These are the activations of a small neural network, seen along a few directions. Each row is one input.
In each table, some parts of the input vary, and every possible input appears once, in random order.
A made-up example of a description, with smaller parts first: one of 8 places around a ring, together with either a single point or one of 11 places around a ring or (one of 3 separate values, together with one of 4 places along a line).
Shared parts are said once, and a part with two or three values counts as separate values.
In the rows, zero is written as 100.

Table:
r1:  67  56  75 108  96 105  94 124 116  85 102 127 115 121 123
r2: 116 121 131  69  98  84  72  95 117 116 113 119  59  89  90
r3:  70  93  69 111  98 102 112  75  40  93 104  95 118 112 130
r4: 119 149 119  97 112  76  94  90  75 118 104  69  78  80 115
r5: 162 126 118 105 104 131 119 129 163 116  97  55 132  90  45
r6:  82  78  81 106  76 109 100  49  51  88  86 126 107 114 110
r7:  76  50  96  85  83  96  88  80  93  86 106 139 101 131 111
r8:  99 129 118 103 120  76 106 118 114 110 102  74  57  76 101
r9:  47  68  73 124 104  92 119 109  81  91 107 106 110 105 118
r10: 112 120 121  85 113  92  76 130 142 109 104  93  67  84 101
r11: 115  74  71 115  99 154 137 131 130  78  89  91 188 117  58
r12: 133 136 125  92  97  84  83  71  79 109  88 105  68  80  98
- Changing only one part turns r4 into r3. The same change can be made to r5. Which row results? => r11
- Describe the family of inputs behind these rows. => one of 2 separate values, together with either a single point or one of 5 places around a ring
- Change only the choice among 2 separate values in r6. List by row number the other rows that result. => r12
- Change only the choice among 2 separate values in r9. List by row number the other rows that result. => r8

Table:
r13:  66  78  74 117  96  92 104 147 111  94  78 105 126 115 130
r14:  85  79 119  96 104  63  68 102  86 104  93 115  39  95 131
r15:  67  36  69 112  97 117 114  62  68  90 129 123 129 120  98
r16:  72  35  91 126  90 113 102 107 139  86 104 129  96 108  80
r17: 140 112 112 115 104 120 130  92 122  95  84  92 118  83  39
r18:  59  83  63 113  95  96 121 106  47  87  94  85 154 130 137
r19: 135 108  94  84  77 131  88 112 108 101  83 111 147 123  88
r20: 141 155 135  87 130  88  97 100 109 110  99  61  58  63  79
r21: 105 107  92  75 110 125  96 134 160 104 133  83 132 115 101
r22: 138 138 138  45 103  86  57 100 108 111 109  97  62 101 107
r23:  83  87 103  91 107  71  86  60  19 102 109  94  65 100 134
r24:  86  53  82 112  80 105 122  51  44  74  89 124 123 122  89
r25: 126  98 106 125 114 130 127 102 155 104 119  78 118  78  37
r26: 137 157 123  67  94  87  55  83  97 107 101 109  71  90 121
r27: 119 142  96 119 118 113 132 138 135 106  87  48 140  87  82
r28: 137  89 114  78  77 121  87  88 119  96  94 134 128 118  65
r29: 138 172 119 100 120  93  97  80  97 113  96  75  66  54  99
r30: 139 129  98 124 101 132 131 112 115  98  73  68 133  86  61
r31: 110 143 140  54 100  64  76 106 123 129 119 104  51  92 104
r32: 123  74 102  83  90 135  88 102 152 107 134 123 132 118  72
r33:  83 107 104 103  94  74  64  84  78 102  85 122  48  81 134
r34:  84 112  86  97 100  76  83  45  20 102  99 114  73  94 147
r35: 119 158 141  99 123  74 110 106 120 123 104  68  43  52  74
r36:  52  60  58 110 110 113 121 102  65  87 136  95 138 122 135
r37:  82  72  66 116  83 114 120  70  37  80  75 105 139 128 113
r38:  60  59  78 119 108 104 105 146 137  86 112 105 102 108 115
r39:  53 103 110  87 105  54 101  59  39 112 111 106  54 103 134
r40:  63  96 127  99  97  52  86 112 107 110  93 124  26  87 122
r41:  85  66  76 124  76 114 104 118  93  88  61 125 118 118 107
r42:  88  45  94 118  76 103 101  95 104  83  72 143  96 111  81
r43: 116 123  96  86  91 115  90 145 127 108 100  88 157 120 115
r44: 113 123  93 119 129 124 135 134 158 104 123  48 120  80  69
- Changing only one part turns r26 into r29. The same change can be made to r43. Which row results? => r27
- Describe the family of inputs behind these rows. => one of 4 places along a line, together with either one of 3 separate values or one of 5 places around a ring
- Change only the choice among 3 separate values in r29. List by row number the other rows that result. => r20, r35

Table:
r45:  31   8  64 124  80  95 111  81  61  77  88 148  98 127 120
r46: 141 160 151  79 114  75  73  65 110 125 113  90  28  52  73
r47:  33  33  63 106  94  94 104  79  43  83 122 123 118 141 151
r48:  38   9  68 108  80 100  97  70  55  85 115 150 109 133 123
r49: 129 103 116  64  90 114  62 145 181 106 105 118 113 120  82
r50:  26  44  51 118  89  79 107 105  37  91  94 119 119 136 156
r51: 121  78  83 113  89 135 128  59  83  89 102  97 154 109  67
r52:  29  23  59 132  87  88 105  99  49  79  78 134 107 126 146
r53: 129  88  88  85  68 135  96  74  88  84  77 124 162 140  95
r54: 115 118 109  87 123 112  96 139 155 111 141  75 111  92  94
r55: 141 154 157  94 116  67 100  84 113 115  91  92  13  47  65
r56: 116 102  78 112 107 131 133  77  66  89 113  71 156 114  97
r57: 128 178 139  97 120  67  85 104 103 113  81  71  29  44  99
r58:  47  15  76  83  65 101  71  86  57  81  85 160 117 160 136
r59: 109  93 118 107 106 111 110 137 177 104 106 102  89  82  59
r60: 106  79  81 131  88 132 145  72  89  83  76  97 138 105  64
r61: 109  96  70 141  96 127 134  98  80  87  69  83 146 103  95
r62: 153 175 148  50  91  71  43  77 109 114  86 116  44  74 104
r63: 107 115 108 115 116 106 103 164 167 107 101  83  94  84  88
r64: 117  95 117  91 109 114  95 125 173 112 132 102  97  88  61
r65: 133 197 139  79 124  62  86 110  90 131 101  54  44  59 113
r66: 103 137 102  95 117  95 100 169 156 117 117  64 110  92 101
r67: 104 118  70 119  98 115 137  99  64  96  84  65 163 115 105
r68: 138 182 143  70 133  72  76  82  92 121 123  61  42  58 108
- Changing only one part turns r54 into r68. The same change can be made to r59. Which row results? => r55
- Describe the family of inputs behind these rows. => one of 4 places along a line, together with either a single point or one of 5 places around a ring
- Change only the place on the line of 4 in r50. List by row number the other rows that result. => r65, r66, r67
